Each row below holds a small network's activations on one record, seen along a few directions.
After each row come some of the record's fields: NODO, SOR, DIL, TUMIF, VOG, NEK.
Not every record has every field; a missing one is written missing.
The largest differences between rows may come from other fields.
Strong random noise was added to every row along 2 fixed directions; ignore it. To show where, here is one row again and again, with new noise each time:
[ -67   59  -43  152  368  -12 -130  -12 -222  199   24  255   91  -30
 -209]
[ 128  -31   10   70  -12  -24   49   37   17  -59 -169   51  -75 -239
  -92]
[ 155  -66   30   44 -104   -5   94   40   71 -121 -188  -12 -106 -246
  -55]
[-223  -75   31   82  318  193  -92  -78 -223  162  256   99  158  346
 -112]

[   5  224 -241   64 -117 -164  -70  106   45  116    3   99  -40 -322
   36]
NODO is saf, SOR is zib, DIL is pume, TUMIF is bozam, VOG is missing, NEK is vosi
[ 156 -235  173  -49   73  106  165 -117   23 -264 -142 -106  -88   89
  -38]
NODO is ponal, SOR is missing, DIL is missing, TUMIF is missing, VOG is missing, NEK is risi
[  61 -411  262  -98   86  324  233 -186  -16 -458   41 -322   11  606
  -80]
NODO is ponal, SOR is missing, DIL is missing, TUMIF is missing, VOG is zusin, NEK is missing
[-116  -84   74   23  -78   22   48   71   12   54   -1   73 -111  -21
 -131]
NODO is saf, SOR is zib, DIL is pume, TUMIF is bozam, VOG is zusin, NEK is missing
[-274  -83   47  -35    6   82 -139  -25  -20  282  308   54   70  201
  168]
NODO is ber, SOR is missing, DIL is missing, TUMIF is missing, VOG is tam, NEK is missing
[  80  263 -248   13  -38  -81  -16    0  -12  -96  -17  -94   97  -12
   50]
NODO is saf, SOR is zib, DIL is subit, TUMIF is ges, VOG is missing, NEK is gafez
[ 144 -114  105   98  369  -52    7  -43 -120  -45 -181  211  -78 -177
 -258]
NODO is ponal, SOR is missing, DIL is missing, TUMIF is missing, VOG is missing, NEK is vosi
[ -34 -114   63  -33 -195   89   81   51  124  -15   47  -51 -116 -114
   68]
NODO is ber, SOR is missing, DIL is missing, TUMIF is missing, VOG is missing, NEK is vosi
[-326 -165   87  -66   17  301   -2  -63  -33  104  435  -96   80  437
  110]
NODO is ber, SOR is missing, DIL is missing, TUMIF is missing, VOG is missing, NEK is vosi
[  29   34 -167  -44 -145  -68  -14    9   98  -17  -17  -78  -56 -103
  126]
NODO is saf, SOR is zoka, DIL is subit, TUMIF is sufin, VOG is novuv, NEK is missing
[ -15   61   21  -23 -120  -56   13   27   37  -26  -70  -41   -4   36
   12]
NODO is saf, SOR is zib, DIL is pume, TUMIF is bozam, VOG is korok, NEK is missing
[   7  159   67  202  644 -133 -208  -39 -379  256 -123  430  192   22
 -357]
NODO is daf, SOR is missing, DIL is missing, TUMIF is missing, VOG is tek, NEK is missing
[ 433  -27   68  -42 -394  -50  264   39  252 -449 -435 -258 -158 -347
   77]
NODO is daf, SOR is missing, DIL is missing, TUMIF is missing, VOG is missing, NEK is vid
[-132  152 -185  -36  115  -26 -189  -81  -81  112  261  -63  217  292
  182]
NODO is saf, SOR is zoka, DIL is subit, TUMIF is sufin, VOG is lafeg, NEK is missing
[ 303 -287  273 -119 -155  168  308 -119  165 -544 -207 -332 -114  145
   57]
NODO is ponal, SOR is missing, DIL is missing, TUMIF is missing, VOG is missing, NEK is vid
[ -39 -248  203  -38 -270   36  114  109  188   37  -39   38 -252 -246
    6]
NODO is ber, SOR is missing, DIL is missing, TUMIF is missing, VOG is vas, NEK is missing
[-521 -536  380  -76 -166  472   88  -15   19  186  497  -69  -65  579
   39]
NODO is ber, SOR is missing, DIL is missing, TUMIF is missing, VOG is vas, NEK is missing
[-262 -243  202   30  556  166 -165 -193 -284  217  315  173  173  564
  -90]
NODO is ponal, SOR is missing, DIL is missing, TUMIF is missing, VOG is tam, NEK is missing
[  63 -484  394  -23   72  152  180  -57   49 -178 -109   31 -223   51
 -153]
NODO is ponal, SOR is missing, DIL is missing, TUMIF is missing, VOG is vas, NEK is missing
[ 155  -64  -47  -32 -356   40  160   46  199 -244 -112 -229 -115 -154
  112]
NODO is daf, SOR is missing, DIL is missing, TUMIF is missing, VOG is missing, NEK is vosi
[  69  453 -356  123  292 -352 -251   53 -146  292 -106  336   83 -440
  -67]
NODO is saf, SOR is zoka, DIL is pume, TUMIF is buraz, VOG is missing, NEK is risi
[-182   44   22   70  131  -15  -90   50 -116  190  137  195   28   53
 -136]
NODO is saf, SOR is zib, DIL is pume, TUMIF is bozam, VOG is lanub, NEK is missing
[ 376 -130  312   54  294 -141  121  -52  -62 -247 -483  170 -128 -214
 -294]
NODO is ponal, SOR is missing, DIL is missing, TUMIF is missing, VOG is tek, NEK is missing
[ -72  189 -136   64  228 -125 -154    3 -120  263   19  234   53 -181
  -46]
NODO is ber, SOR is missing, DIL is missing, TUMIF is missing, VOG is missing, NEK is risi
[-123   29  -44  184  351  -98 -178   43 -212  324   23  371   23 -119
 -251]
NODO is daf, SOR is missing, DIL is missing, TUMIF is missing, VOG is vas, NEK is missing
[ 139 -220  131 -157 -109  195  155 -111  105 -296   -2 -298    5  175
  136]
NODO is ponal, SOR is missing, DIL is missing, TUMIF is missing, VOG is missing, NEK is risi
[ 240  337 -313  -48 -312 -153   25   41  149 -255  -93 -270   78 -157
  235]
NODO is saf, SOR is zib, DIL is subit, TUMIF is ges, VOG is missing, NEK is vid
[  99  -81  111  -18  -37   48   92  -54    3 -201 -165 -143   23  173
  -46]
NODO is daf, SOR is missing, DIL is missing, TUMIF is missing, VOG is korok, NEK is missing
[  55  -95   70   21 -250  -33   93  117  156    6 -171   54 -217 -413
  -35]
NODO is ber, SOR is missing, DIL is missing, TUMIF is missing, VOG is missing, NEK is vosi
[  58  -43  180  113  366  -43  -35  -39 -212   53 -243  219   47   37
 -309]
NODO is daf, SOR is missing, DIL is missing, TUMIF is missing, VOG is korok, NEK is missing
[-245 -312  320   37  129  217   91   -3  -87  105   86  138 -101  243
 -238]
NODO is ber, SOR is missing, DIL is missing, TUMIF is missing, VOG is zusin, NEK is missing
[-241 -161   70   21  500  152 -134 -110 -225  180  319  160  102  398
 -130]
NODO is ponal, SOR is missing, DIL is missing, TUMIF is missing, VOG is vas, NEK is missing
[ -41  287 -117   78  349 -177 -217    1 -209  210   59  243  176   19
  -98]
NODO is saf, SOR is zoka, DIL is pume, TUMIF is buraz, VOG is tek, NEK is missing
[ -25 -145  150  -57 -208   13   59   31  130   32  -51  -34 -117  -75
   94]
NODO is ber, SOR is missing, DIL is missing, TUMIF is missing, VOG is lafeg, NEK is missing
[  20 -168  221   70  -41  -50  110  105   42   33 -253  196 -239 -302
 -268]
NODO is ber, SOR is missing, DIL is missing, TUMIF is missing, VOG is zusin, NEK is missing
[ 260  -72  203  -35  208  -23   36  -62  -61 -192 -219    9   44   -9
 -117]
NODO is ponal, SOR is missing, DIL is missing, TUMIF is missing, VOG is tek, NEK is missing
[ 135  305 -112  108  293 -359 -168   65 -143  175 -294  335   16 -392
 -233]
NODO is saf, SOR is zoka, DIL is pume, TUMIF is buraz, VOG is korok, NEK is missing
[ 259 -525  514  -19   69  116  332  -53   77 -396 -421    5 -325  -72
 -323]
NODO is ponal, SOR is missing, DIL is missing, TUMIF is missing, VOG is zusin, NEK is missing
[ 139 -301  233  -95  -41  189  210 -122   98 -359  -33 -250  -72  239
   66]
NODO is ponal, SOR is missing, DIL is missing, TUMIF is missing, VOG is missing, NEK is dadol
[   5 -194  118  -62  137  205   37  -80  -36 -107  131 -105   58  209
   -2]
NODO is ponal, SOR is missing, DIL is missing, TUMIF is missing, VOG is missing, NEK is vosi
[ 240 -227  306  -99 -546   17  295   99  313 -322 -353 -193 -279 -277
   59]
NODO is ber, SOR is missing, DIL is missing, TUMIF is missing, VOG is tek, NEK is missing
[-231 -269  135 -202 -436  264   77  -47  229  -25  366 -340  -16  375
  409]
NODO is ber, SOR is missing, DIL is missing, TUMIF is missing, VOG is tam, NEK is missing
[ -61 -102   86  -41 -276  -19   38   52  147   66  -43  -24 -128 -114
  109]
NODO is ber, SOR is missing, DIL is missing, TUMIF is missing, VOG is lafeg, NEK is missing
[ 135 -133   71  -17 -282  -46   54   39  171  -68 -171  -73 -122 -220
  123]
NODO is daf, SOR is missing, DIL is missing, TUMIF is missing, VOG is tam, NEK is missing
[ 331 -183  169  -22   38  -35  203  -76   84 -336 -370  -53 -183 -203
  -98]
NODO is ponal, SOR is missing, DIL is missing, TUMIF is missing, VOG is missing, NEK is risi
[ -32 -161  132  -31  -89   74  117   40   65  -81  -29  -25 -133   21
  -93]
NODO is saf, SOR is zoka, DIL is pume, TUMIF is buraz, VOG is zusin, NEK is missing

Which values does each new row have?
[ -11  -69   84   12   17   19   21   24  -12   99  -85  108  -71 -174
  -67]
NODO is ber, SOR is missing, DIL is missing, TUMIF is missing, VOG is missing, NEK is risi
[-303 -129  -42 -125 -395  265   63    4  149   -7  437 -290   10  367
  283]
NODO is saf, SOR is zib, DIL is pume, TUMIF is bozam, VOG is missing, NEK is vosi
[ -67  226 -239  -38  -75   93  -25  -64  -28  -88  277 -250  233  396
  218]
NODO is saf, SOR is zib, DIL is subit, TUMIF is ges, VOG is missing, NEK is vid
[-115  -92   49  -11 -108  122   50   24   52   47  130  -19  -54   21
   38]
NODO is ber, SOR is missing, DIL is missing, TUMIF is missing, VOG is missing, NEK is vosi
[ 218 -216  357   62  463  -63   77 -106 -168 -150 -399  210  -83    0
 -383]
NODO is ponal, SOR is missing, DIL is missing, TUMIF is missing, VOG is korok, NEK is missing
[ 167  481 -364   98  114 -277 -145   40  -90   27  -90   77  164 -229
    8]
NODO is saf, SOR is zib, DIL is subit, TUMIF is ges, VOG is missing, NEK is vid
[-233  -51  174   25  359   80 -100  -69 -229  213  131  172  125  340
 -176]
NODO is ber, SOR is missing, DIL is missing, TUMIF is missing, VOG is korok, NEK is missing
[ -51  -75   34  -61 -239   88  102    1  123  -32   21 -109  -86   -7
  127]
NODO is ber, SOR is missing, DIL is missing, TUMIF is missing, VOG is missing, NEK is risi
[-168  -24   81   87  338    6  -77   23 -189  221   67  287   -1   67
 -273]
NODO is saf, SOR is zoka, DIL is pume, TUMIF is buraz, VOG is zusin, NEK is missing
[ 222 -285  216  -32    3   99  206  -72   87 -335 -178  -99 -161  -43
  -69]
NODO is ponal, SOR is missing, DIL is missing, TUMIF is missing, VOG is missing, NEK is vosi
[ 388  122 -147   34   71 -251   42   56   98 -190 -379   61 -164 -587
  -89]
NODO is ponal, SOR is missing, DIL is missing, TUMIF is missing, VOG is missing, NEK is vosi
[ -54 -265   63 -179 -577  248  160  -55  290 -246  195 -499  -25  362
  422]
NODO is daf, SOR is missing, DIL is missing, TUMIF is missing, VOG is tam, NEK is missing
[-193  -90    6 -154 -267  155    4  -55  112   -8  325 -266   79  384
  316]
NODO is saf, SOR is zoka, DIL is pume, TUMIF is buraz, VOG is lafeg, NEK is missing
[ 131   67  -99 -184 -521   96  165    6  273 -352   74 -473   19   97
  369]
NODO is saf, SOR is zoka, DIL is pume, TUMIF is buraz, VOG is missing, NEK is vid
[  76   41   43   -4  411   85  -74 -133 -205  -63   69    2  230  270
  -75]
NODO is ponal, SOR is missing, DIL is missing, TUMIF is missing, VOG is missing, NEK is vid
[-183 -612  444 -178 -524  409  299   26  289 -161  201 -287 -253  249
  169]
NODO is ber, SOR is missing, DIL is missing, TUMIF is missing, VOG is vas, NEK is missing
[-83  90 -17   9 -20 -47 -35   4 -37  61   6  18  49 109 -22]
NODO is saf, SOR is zib, DIL is pume, TUMIF is bozam, VOG is korok, NEK is missing
[-101 -254  191   84   79   88   11   33  -56  131   -1  175  -96  -27
 -173]
NODO is daf, SOR is missing, DIL is missing, TUMIF is missing, VOG is vas, NEK is missing
[ 249 -141  264  -58 -282  -85  218   74  198 -226 -440  -54 -247 -335
  -74]
NODO is ber, SOR is missing, DIL is missing, TUMIF is missing, VOG is korok, NEK is missing
[  34  -69   60   37 -196  -29   75  108  123   29 -136   82 -189 -368
  -45]
NODO is ber, SOR is missing, DIL is missing, TUMIF is missing, VOG is missing, NEK is vosi
[  29  306 -142  129  239 -305 -182   66 -155  225 -199  312   47 -284
 -198]
NODO is saf, SOR is zib, DIL is pume, TUMIF is bozam, VOG is korok, NEK is missing
[-39 156 -53  27 141 -26 -73   0 -85 100  64  71 101  14 -12]
NODO is ber, SOR is missing, DIL is missing, TUMIF is missing, VOG is missing, NEK is vid
[ 210   75  129  121  664 -220 -154  -57 -304  103 -352  395   79 -198
 -415]
NODO is ponal, SOR is missing, DIL is missing, TUMIF is missing, VOG is korok, NEK is missing
